These are the activations of a small neural network, seen along a few directions. Each row is one input.
In each table, some parts of the input vary, and every possible input appears once, in random order.
A made-up example of a description, with smaller parts first: one of 4 places along a line, together with either a single point or one of 9 places around a ring or (one of 3 separate values, together with one of 8 places around a ring).
Shared parts are said once, and a part with two or three values counts as separate values.

Other details of the inputs vary at random and push rows far along two fixed directions, the same in every table; ignore that.

Table:
R1: [-20 -15   6 -54  11   2   5   8  -6 -26  -1  13]
R2: [ 22 -26  12  -4 -31  30   6  -9   2 -11  35   6]
R3: [  0  30  -8  38  -2 -25  -9  -1  10  28 -18  -9]
R4: [ 19 -25  12   0 -33  29   6  -9   1 -12  35   7]
R5: [ 25   1   4  35 -29   9  -3 -11   6  20  20  -3]
R6: [-15 -25   1 -40  32  14   8   7 -19 -30  -5   9]
R7: [-21 -16   7 -52  13   3   7   8  -1 -28   0   9]
R8: [ 22   0   4  37 -31  10  -2 -11   8  14  20  -3]
R9: [-18 -14   5 -54  10   3   6   7  -5 -28  -2  12]
R10: [-17 -14   6 -55  13   6   5   7  -5 -24   0  10]
R11: [ 24 -25  13  -2 -34  31   5 -10  -1  -7  38   8]
R12: [-19  12  -3 -24  22 -19  -2   8   2   1 -21  -1]
R13: [ 29 -38   8  19 -20  42   6 -12 -18 -11  36   8]
R14: [-20 -16   7 -53  13   4   7   8  -1 -28   0   9]
R15: [-16   7 -10   1  40 -14   0   8 -11   2 -29  -3]
R16: [  1  29  -7  38  -3 -21  -7  -2  12  26 -16 -11]
R17: [-15  11  -2 -17  16 -15   0   6   7  -3 -17  -3]
R18: [ 22   2   3  31 -27   8  -4 -11   4  18  17  -2]
R19: [ 18 -32   3   7 -18  31  14  -4 -18 -22  34   3]
R20: [-18 -14   6 -55  11   4   5   7  -7 -25  -1  12]
R21: [ 21 -27  13   1 -34  30   5  -9   1 -10  37   7]
R22: [ 19 -25  12   1 -35  29   5 -10   0 -12  35   8]
R23: [ 25 -28  13  -1 -34  31   4 -11  -1  -7  40   8]
R24: [ 21 -25  12   1 -35  29   6 -10   2 -12  35   7]
R25: [  5  30  -7  36  -1 -21  -8  -3  11  31 -15 -11]
R26: [  4  29  -6  36   0 -21  -7  -1  13  29 -15 -13]
R27: [-21   9 -14  -4  34 -18   7  12 -12  -9 -23  -8]
R28: [ 23 -24  11  -4 -33  30   4 -10  -3  -8  35   8]
R29: [ 19 -26  12   0 -35  29   4 -10  -2 -12  36  10]
R30: [  1  32  -8  37  -1 -27 -10  -2   8  32 -20  -9]
R31: [ 22   2   4  31 -26   8  -2 -10   8  17  17  -5]
R32: [-15   8 -10   1  40 -13   0   7 -10   0 -30  -4]
R33: [ 21   0   4  37 -32   8  -3 -10   7  14  19  -2]
R34: [ 21   2   3  36 -31   8  -2 -11   7  13  17  -3]
R35: [-15 -27   2 -40  32  13   8   8 -20 -29  -4  10]
R36: [ 20   4   2  31 -26   5  -5 -10   3  19  14  -1]
R37: [ 23 -36   3  10 -12  41   0  -6 -15 -18  30   6]
R38: [-19   6 -15  -3  43 -11  -7  12 -10  -4 -29  -5]
R39: [ 22 -27  13  -1 -33  30   5  -9   1  -9  37   6]
R40: [  5  27  -6  36  -2 -19  -7  -2  14  28 -14 -12]
R41: [  5  27 -15  61  19 -19  -8  -2  -3  33 -26 -14]
R42: [-21  10  -3 -19  18 -18  -1   8   4  -3 -20  -1]
R43: [-18 -15   6 -54  10   4   5   7  -7 -24   0  12]
R44: [-15 -26  -3 -38  33  17   2  10 -18 -33  -3   7]
R45: [  3  35  -9  40  -2 -26 -10  -2   9  32 -21 -10]
R46: [-22  16  -4 -19  20 -21  -1   8   4  -2 -24   0]
R47: [  6  28  -6  35  -1 -20  -7  -3  13  29 -14 -12]
R48: [-16  11  -2 -16  16 -14   0   6   7  -2 -17  -3]
R49: [-16 -15   7 -55  14   6   6   7  -1 -25   0   7]
R50: [ 20   3   3  32 -27   5  -5 -10   3  19  15  -1]
R51: [-18  11  -2 -23  21 -16  -1   8   5   0 -18  -3]
R52: [ 23   3   2  30 -26   7  -4 -11   5  17  15  -2]
R53: [ 21   1   3  35 -31   8  -2 -11   7  12  17  -2]
R54: [-16  11  -1 -21  19 -15  -1   7   6   0 -17  -3]
R55: [-16   9  -1 -18  18 -15   0   7   6   0 -16  -3]
R56: [ -2  29 -19  50  18 -26  -1   4  -4  21 -24 -18]
R57: [-21   8 -14  -4  35 -20   6  12 -12  -7 -24  -8]
R58: [-19 -16   7 -53  14   5   7   8  -1 -27   0   8]
R59: [  3  33  -9  36   0 -24 -10  -3   9  31 -20  -9]
R60: [-18 -14   6 -55  12   5   5   7  -7 -24  -1  11]
R61: [  0  28  -7  37  -2 -24  -9  -1  10  27 -17  -8]
R62: [-21  16  -5 -19  20 -21  -2   8   4  -3 -24   0]
R63: [-19  16  -4 -18  18 -21  -2   8   2  -1 -24   1]
R64: [ 20 -25  12   1 -34  29   5 -10   2 -11  35   7]
R65: [-20  16  -4 -22  21 -19  -2   8   1   2 -23   0]
R66: [ 20 -25  13  -1 -32  29   5  -9   2 -11  35   6]
R67: [ 24  -1   5  32 -28   9  -3 -10   8  18  20  -4]
R68: [  7  30  -8  38  -2 -21  -8  -4  12  31 -15 -12]
R69: [ 24 -38   3  13 -14  41   0  -7 -16 -16  33   6]
R70: [-17 -13   6 -55  12   5   5   7  -6 -24  -1  11]
R71: [  1  34  -9  40  -2 -26  -9  -2  10  31 -21  -9]
R72: [-19 -17   7 -53  14   4   7   8  -1 -27   1   8]
R73: [ 22 -36   3  11 -12  42   0  -6 -16 -18  31   6]
R74: [-22  16  -4 -18  19 -21  -1   8   4  -1 -23   0]
R75: [ 20   4   2  37 -29   4  -5 -10   4  18  13  -1]
R76: [-20  15  -4 -18  19 -21  -2   8   2   0 -23   1]
R77: [-17  17  -5 -17  18 -21  -3   7   2   2 -24   0]
R78: [ 18   1  -9  46  -9   4   5  -4  -9   7   8 -10]
R79: [  2  35  -9  39  -1 -27 -10  -2   9  33 -21 -10]
R80: [  2  29  -8  33   1 -23  -9  -2   9  31 -18 -10]
R81: [-18  14  -3 -24  22 -17  -1   8   4   0 -21  -2]
R82: [-21   9 -14  -5  35 -19   7  13 -12  -8 -24  -8]
R83: [-16   7 -15  -1  41 -10  -7  10  -9  -5 -29  -6]
R84: [-18 -15   7 -54  15   5   7   8  -1 -26   0   8]
Description of these inputs: one of 6 places along a line, together with either one of 3 separate values or one of 11 places around a ring.
The inputs of R65 and R36 match in every part but the place on the line of 6. If R74 is changed in the same way as R65 into R36, which row does it become?
> R3
The inputs of R1 and R75 match in every part but the place on the line of 6. If R67 is changed in the same way as R1 into R75, which row does it become?
> R51
The inputs of R18 and R80 match in every part but the place on the line of 6. If R84 is changed in the same way as R18 into R80, which row does it become?
> R39
Change only the choice among 3 separate values in R83. List by row number the other rows that result.
> R32, R78
Change only the place on the line of 6 in R56. List by row number the other rows that result.
> R19, R27, R57, R78, R82
Change only the place on the line of 6 in R77. List by row number the other rows that result.
> R20, R30, R43, R45, R79

Table:
R85: [ -5  -3   4 -27  -2   2   2   2  -1  -5   6   5]
R86: [  0   8  -5  31   1 -12   0   2   5  12  -3  -6]
R87: [-10  28  -5   3  11 -23  -4   3  13  13 -24  -6]
R88: [ 20   4  -7  34 -11   7  -6  -5   0  18   8 -12]
R89: [-11  -3   3 -12   8   4  15   4  -6 -19  -2  -1]
R90: [-17   4   2 -38  13  -7   3   5   5 -14 -11   3]
R91: [-14  -5   7 -28   3  -3   2   5   6  -8  -3   4]
R92: [10 15 -4 33  1 -2 -9 -5 -4 28 -8 -3]
R93: [-18  23  -3  -1  14 -29  -6   3  12  13 -25  -6]
R94: [ -2 -14   1 -11   5  11   0   2   1 -10   5  -2]
R95: [ 18 -14   5   3  -7  19  -3  -2   0  -6  14   0]
R96: [  4  16  -6  19  12 -13  -7  -6   2  19 -23   1]
R97: [  8  -5   7  -8 -15  11   4  -2   7  -6  12   5]
R98: [  8 -12  -4   4  -9  15   4  -4   0 -13  17  -2]
R99: [ -6  -1   3 -27   1   0   3   5  -1  -4   2   5]
R100: [-15  23  -8   2  31 -17  -7   3   1  13 -34  -2]
R101: [ 35 -23   9  21 -28  30  -4  -8  -7   4  34  -1]
R102: [ 9  9 -7 34 -5 -7  0  0 -2 15  5 -6]
R103: [ 12  13  -6  37 -11 -14   9  -4   1   8  -3 -10]
R104: [ -8 -13  -4 -11   5   3   3   2   0 -14   6   0]
R105: [ 26 -20   6  25 -30  26   8  -9  -2  -8  34   2]
R106: [  6  13  -4  28   7  -1 -10  -5   5  16  -8  -3]
R107: [-14  17  -4   9  25 -17  -8   4   2  17 -29  -2]
R108: [ 12  13  -3  47 -16  -2   6  -5  -5  18   7 -11]
R109: [  5  -5   5 -13 -13   8   2  -1  -1   0  14   4]
R110: [-15  -4  -9 -25  19  -4   3   8  -7 -14  -4  -2]
R111: [ 11  11  -4  32   2   0 -11  -5  -1  23  -1  -4]
R112: [ -7 -13   2 -14   2  -6  14   4  -7 -17   3   1]
R113: [  5 -16   9  13 -18  16  12  -4  -6  -9  21   0]
R114: [-18  -1  -7 -28   8  -4  -4  10 -14 -18 -10   8]
R115: [ -3  -8  -2 -18  10  11   1   2   1 -15  -1  -4]
R116: [  8  18  -2  21 -13 -11  -5  -5   5  23   1  -6]
R117: [  1  17  -8  15  15 -16  -7  -4  -4  23 -24   0]
R118: [  3 -14   2   5 -22  12  -5  -1  -6 -12  13  10]
R119: [  4  -5   4 -15 -12   5   1  -4  -1  -1  14   4]
R120: [ -8 -14   6 -16  14   9  -4   2  -2  -8   1   7]
R121: [-13  -5   7 -27   3  -3   2   6   6  -9  -3   5]
R122: [-14  -4  -4 -27  14 -13  15   9 -13 -17  -7   1]
R123: [  8  -9   0   4 -21  15  -4  -3  -7 -17  13   8]
R124: [ -6   0   4 -24   0   3   4   2   6 -10  -1   4]
R125: [ -9  27  -5   4  10 -23  -5   1  13  12 -21  -6]
R126: [-12  -5   7 -26   1  -4   1   2   5  -8   0   4]
R127: [  4 -18   7  -8   0  10   0  -6  -5  -3   2  12]
R128: [ 17 -20   8   7 -10  18  -4  -1   1  -2  18   1]
R129: [-13  -4   7 -28   3  -3   1   4   6  -8  -2   4]
The inputs of R89 and R108 match in every part but one. If R87 is changed in the same way as R89 into R108, which row does it become?
> R85
Describe the family of inputs behind these rows.
> one of 3 separate values, together with either a single point or one of 5 places along a line or one of 9 places along a line
Change only the choice among 3 separate values in R115. List by row number the other rows that result.
> R88, R94
Change only the place on the line of 9 in R127. List by row number the other rows that result.
> R86, R94, R104, R107, R112, R113, R120, R128
Start at R119 and move only the place on the line of 5, one step at a time. The first step leads to R116. Which rows follow, in order?
> R85, R109, R99

Table:
R130: [  4 -17   5 -20 -11  18   4   1  -1 -18  20   3]
R131: [  6 -19  12 -23  -9  17   5  -3   0  -9  18   7]
R132: [-12   0  -1 -11   8  -4  -1   5   0 -10  -9   3]
R133: [  3  -9   2  -5 -13   6   7   0  -6 -11  14   2]
R134: [ 18   0   6  23 -20   7   0 -10   4  17  14  -1]
R135: [-12  10  -5  -1  11 -11  -6   4   6   0 -16  -2]
R136: [-11   4  -3 -24  12  -5  -1   6   2  -7  -7  -2]
R137: [  4 -22   9 -14 -12  18  10  -2  -1 -19  20   5]
R138: [  5  23  -3  28   2 -16  -7  -3  14  27 -13 -10]
R139: [  1  23 -11  30  -1 -17  -5   2   8  17 -11 -13]
R140: [ -9   4  -2 -26  11  -6  -1   5   0  -3  -6   1]
R141: [-12  11  -7  -3   8 -16   3   6  -1  -3 -12  -4]
R142: [ 14  -2   4  29 -22   3   6  -8   2   9  14  -2]
R143: [-10   1   0  -7   3  -6   0   2  -3  -5  -7   5]
R144: [ 18   0   4  23 -22   9  -7 -11   2  16  11   4]
R145: [  3  21  -6  32   0 -13 -12  -2  12  21 -13  -8]
R146: [-10   7  -4   1   6 -11  -2   2   0  -2 -13   1]
R147: [-10   1   0 -11  10  -6   4   4   6  -6  -7  -3]
R148: [-10   3   1 -22  12  -4  -7   3   4  -2 -12   5]
R149: [  5 -20   4 -15 -16  17   8   1  -6 -21  22   4]
R150: [ -9   3   1 -21  11  -4  -6   3   2   1 -11   6]
R151: [-10   4  -2 -28  12  -6  -2   6   1  -6  -8   0]
R152: [ 20 -14  -8  44   3  21  -6  -6 -17   4   7  -2]
R153: [-15  -4 -16  -9  45  -4   3  12 -22 -15 -21  -5]
R154: [ -9  12  -1  -5  15 -12  -2   4  10   6 -14  -6]
R155: [ -9  10   1  -6  12 -15   2   3   1   8 -14  -1]
R156: [-10   4  -2 -22   9  -9   3   5  -5  -4  -7   2]
R157: [ 19   3   1  21 -23   6  -2  -8   0  15  15  -2]
R158: [  4 -22   9 -14 -14  16  11  -3  -3 -19  21   6]
R159: [ 17  -1   4  25 -22   7  -5  -9  -1  15  11   5]
R160: [  5 -19   8 -19 -10  21  -3  -3   1 -13  16   9]
R161: [  6   9 -14  50  26  -6  -2   0 -10  18 -16 -14]
R162: [  6 -19  10 -13 -14  16  10  -4  -5 -12  19   8]
R163: [ -9   2   2 -13  11  -4   2   4   8  -4  -6  -3]
R164: [ 17   2   0  26 -24   4   2  -7  -3  10  15  -1]
R165: [ -8  10  -2  -1   7 -11  -3   1  -2   4 -14   3]
Describe the family of inputs behind these rows.
> one of 3 separate values, together with either a single point or one of 11 places around a ring
Start at R162 and move only the place on the ring of 11, one step at a time. The first step leads to R155. Which rows follow, in order?
> R134, R131, R138, R154, R163, R147, R137, R158, R142
Start at R141 and move only the place on the ring of 11, one step at a time. The first step leads to R133. Which rows follow, in order?
> R164, R156, R157, R140, R151, R136, R130, R139, R149
